Each row below holds a small network's activations on one input, seen along a few directions.
In each table, some parts of the input vary, and every possible input appears once, in random order.
A made-up example of a description, with smaller parts first: one of 4 places along a line, together with either a single point or (one of 2 separate values, together with one of 5 places around a ring) or one of 11 places along a line.
Shared parts are said once, and a part with two or three values counts as separate values.

Table:
r1: [ 29  58  28 -11  56 -41   0 -19 -18 -32  28  33 -44 -20  41  25   1  33]
r2: [  0   9   4   2  -3  57 -12  -1 -52 -39  30  35  43  22 -17 -40  20  69]
r3: [ 17  16  -9  27  20  29   8   6 -69 -13  29  57 -27  10  25 -20  16  39]
r4: [-16 -16 -15 -13 -40 -10  -7   1  70  82 -30 -42 -23 -14  11   7  27 -45]
r5: [-33 -15 -47  -8 -46   3  34   1  69  10 -76 -23   9 -19 -56  19  -2 -62]
r6: [ 23 -13  14 -21  40   0  -9 -29 -66 -36  35   3   1  41  73   1 -15  66]
r7: [-54 -38 -30 -24 -21 -21  36  -3  55  22 -62 -22  45 -10 -65   9   2 -43]
r8: [ 30  34  33 -49  51 -41  -8 -36 -23 -34  41  -4 -11  -7  40  21   8  60]
r9: [ 22  11   9  17  46   0   0 -12 -61 -34  25  40 -32  27  73   5 -23  40]
r10: [ 27 -52   4  16 -31 -29  -2   4  74  34  -5 -51 -13 -25 -26  -1  28 -76]
r11: [ 49  54  16 -35  28 -18 -11 -32  -9 -47  30  -4 -50 -18  50  34   5  38]
r12: [-39  -3 -18 -17 -74  -3   9   2  42  64 -49 -16  15   7 -30  22 -16 -68]
r13: [ 17  -9  -4 -11  14  29   0 -10 -74 -15  40  20   5  22  26 -23  25  66]
r14: [ 41  40  21   5  57 -23   6   2 -37 -34  30  25 -16  -2  69  25 -21  35]
r15: [-10  32  15 -11   9  63 -32   6 -59 -54  27  18  39  21 -24 -59 -13  54]
r16: [  0  34  -2  39   4  58  -4  16 -46 -36  19  72  11  10 -18 -35  12  43]
r17: [ -6 -41 -17  25 -30 -20   3  21  64   1 -29 -66 -12 -25 -54  23 -30 -50]
r18: [ 41  16  26 -33  52 -23  -2 -15 -42 -35  41 -13  16  11  68  21 -13  62]
r19: [ 18  30 -16  17 -24  80 -16   2 -37 -51  21  35   6  13  -8 -28  16  48]
r20: [-28 -37  -3  49   1 -41  12  35  53  16 -30 -30  -7 -26 -64  18 -31 -57]
r21: [-37 -13  -1  13  -9 -31   2  13  58  96 -33  -5 -18 -18   2   2  26 -52]
r22: [-60   0  -2   8 -43 -22  18  15  32  78 -50  21  20   4 -40  18 -17 -75]
r23: [ 60  36   9 -19  28   0  -5 -11 -28 -49  30 -13 -21   0  78  34 -17  40]
r24: [  5 -49  17  41  -1 -51   7  16  63  48  -7 -13  -7 -27 -35  -6  26 -83]
r25: [-36 -38   1 -27 -16 -33  -7  -2  55  94 -20 -40  14  -6   3  -3  31 -25]
r26: [-59 -25   0 -32 -51 -26  10   0  28  75 -38 -14  51  15 -39  12 -12 -48]
r27: [ 41   7  -3  -6  17  23 -12 -25 -52 -49  26   3 -36  30  83  13 -19  45]
r28: [-55 -12 -32  16 -14 -17  44  14  59  25 -76  13  14 -20 -66  15  -3 -69]
r29: [-28 -63  -1  10  -5 -42   5  17  49  14 -16 -65  25 -16 -63  13 -26 -31]
r30: [  6 -74  19   1  -7 -52  -1   0  59  46   6 -48  25 -16 -35 -11  31 -56]
r31: [ 36  12 -22   4  -9  52  -4  -7 -60 -28  31  20 -32  12  35 -11  21  45]
r32: [ -9  57  10  26  16  65 -25  22 -53 -51  15  55   7  10 -25 -54 -22  27]
r33: [  9  53  -5   4 -13  86 -38   9 -44 -67  17  18   2  12 -15 -46 -18  32]
What do these inputs look like to the network? -> one of 3 separate values, together with either one of 5 places around a ring or one of 6 places along a line
Which other rows does r1 become when the choice among 3 separate values takes its other values? List them by row number. -> r8, r11
Which other rows agree with r10 in the choice among 3 separate values? List them by row number. -> r4, r5, r11, r12, r17, r19, r23, r27, r31, r33

Table:
r34: [ -6  53  12 -21  34  27   0 -15 -87  -8  28  75   9  33  60 -13   8  77]
r35: [  30   37   12   45   27   75  -27   21  -77 -101   53   50    7    7
  -29  -57   -9   66]
r36: [ -41  -49  -20   60  -33   18    9   42   55    4  -40   -9   29  -22
 -122  -37   -3  -70]
r37: [-17 -59  10 -30  -1 -86  13  -7  84  40 -27 -84  20 -26 -34  39  -8 -52]
r38: [ 50   2  14 -19  16  23 -23 -26 -66  -1  64  13 -22  26  87 -18  40  70]
r39: [ 11  68 -16 -21 -10  93 -19 -12 -79 -77  18  44   6  30  22 -28 -12  77]
r40: [-76 -22  -6  -7 -35 -34  23   9  41 103 -57  14  32   6 -37   7   2 -67]
r41: [  4 -12  -5  22  -3 -75  26   9 100  35 -45 -34 -45 -50 -20  53  -5 -96]
r42: [-22 -64  -3  -9 -47 -33  -3   2  74 113 -23 -51   8  -7  -8  -2  41 -68]
r43: [ 57   5  30 -34  64 -27  -9 -29 -54 -73  57 -23   0  14  72  23 -21  78]
r44: [ 68  54  16  18  65 -16  -4 -10 -39 -70  40  22 -75 -12  83  34 -21  42]
r45: [-58 -13 -43  -2 -77  34  14  16  49  34 -68 -17  30   0 -74   0 -12 -57]
Changing only one part turns r41 into r42. The same change can be made to r44. Which row results? -> r38
What do these inputs look like to the network? -> one of 2 separate values, together with one of 6 places along a line
Which other rows does r35 become when the choice among 2 separate values takes its other values? List them by row number. -> r36

Table:
r46: [ 21  -4 -17  31  11 -24  17   8  35 -38 -25 -25 -47 -22   3  42 -38 -37]
r47: [-33  18 -31 -12 -34   9  25  -6  -3  36 -47  25 -11  17  20  30 -17 -26]
r48: [-25   0   3 -78  -1 -26   9 -36 -12  39 -10 -15  37  26  46  25   4  33]
r49: [ 36 -21  23 -37  33 -60  -2 -21  20 -34  19 -66   4 -10  27  40 -23  12]
r50: [-20 -66   4  37 -18   3  -5  21  16  52   5  -2  26   3 -47 -49  33 -34]
r51: [ 11 -20 -10  34 -15 -22  11  10  32  65 -12   5 -47 -11  33  15  22 -51]
r52: [ -4   7   7  20 -18  -4  -9  13  51  46  -7   7 -16 -29 -30 -18  40 -49]
r53: [  38   78   42   24  105    5   -3   -3 -119  -85   68  103  -22   15
   68  -11  -17  100]
r54: [-49  47 -13 -22 -39  26   3   1  19  20 -42  26  21  -1 -41  -4  -5 -18]
r55: [-67 -23 -16  -4 -36  37   5  15 -16  29 -31  14  67  29 -57 -32 -12  -3]
r56: [  73   46  -11  -11   -8  121  -46  -19 -107  -96   74   22  -22   36
   68  -48   19  115]
r57: [ -5 -48  -4  35   1   0   5  23  17 -48  -4 -30  32 -11 -80 -13 -24 -15]
r58: [ 17 -39  27 -33  13 -58 -11 -22  17  69  30 -39  -7   0  53  12  38   4]
r59: [ 10  25  -3  16   5  -8   1  15  51 -54 -18 -24 -15 -44 -62  10 -21 -31]
What do these inputs look like to the network? -> either one of 2 separate values or (one of 3 separate values, together with one of 4 places along a line)
Which other rows does r47 become when the choice among 3 separate values takes its other values? List them by row number. -> r46, r51

Table:
r60: [-19  19 -16   9   8 -39  39   3  27  14 -51  23 -25 -15   9  48 -22 -49]
r61: [-19  28 -12  52 -12  69  -3  26 -47 -21  11  82   9   4 -49 -44  18  22]
r62: [-11 -47   6 -32 -16 -41   4  -4  54  58  -7 -54  31 -17 -23  -3  36 -27]
r63: [-18  53  11  17   6  49 -13  21 -48 -48   4  44  19   8 -48 -42 -29  17]
r64: [-22 -18 -33  -8 -51  71   0   2 -43 -20  -4  16  42  32 -45 -47  -3  28]
r65: [ 13 -16  -6  12   7 -39  16  12  71 -15 -21 -43  -9 -46 -52  18  -1 -47]
r66: [ -2   1  -5  15 -14 -26   7   0  61   2 -31 -13 -31 -26 -30  24  -5 -63]
r67: [ 74  41  19 -21  37  17 -18 -22 -79 -67  66   2 -29  14  90  25  -4  74]
r68: [ 48  22  17 -25  74   1 -21 -27 -76 -59  65  10 -37   9  89   1   4  89]
r69: [ 68  32  29  -6  61  -2 -10 -27 -69 -67  59  12 -39  16  86   6   3 101]
r70: [-41 -10  -4 -34 -10 -40  29 -17  10  91 -37  13  14  18  35  30  14 -28]
r71: [-19   8 -26  34 -35  98 -13  24 -28 -11 -14  34  20  21 -31 -62  15   2]
r72: [-15  22 -18  22 -16 -23  15  18  52  26 -41   1 -42 -28  -8  33 -25 -55]
r73: [ 69  38  33 -15  60  -8 -18 -23 -61 -57  70  32 -19  14 100   0  -5  74]
r74: [-35  27 -11 -15 -16  62 -14   1 -28 -47  -8  17  51  21 -37 -19 -19  47]
r75: [ -17 -100   14   -1  -18  -49   -6    9   54   58   -2  -77   40   -2
  -37   -3    9  -44]
r76: [  7 -67   0  44   5 -49   8  22  70 -15 -15 -67   0 -31 -64  17 -27 -64]
r77: [-36  -7  -7 -20 -35 -25   2   0  35 102 -28  -9  -3   4  18  14  12 -34]
r78: [-24 -29   6 -28 -35 -28  -6 -18  44  77 -17 -24   9   3  -2   4  31 -42]
What do these inputs look like to the network? -> either one of 4 separate values or one of 5 places around a ring or (one of 2 separate values, together with one of 5 places along a line)
A walk changes only the place on the line of 5. It starts at r75 and steps to r62. List the rest of the walk in order. -> r78, r77, r70
Which other rows does r65 become when the choice among 2 separate values takes its other values? List them by row number. -> r62
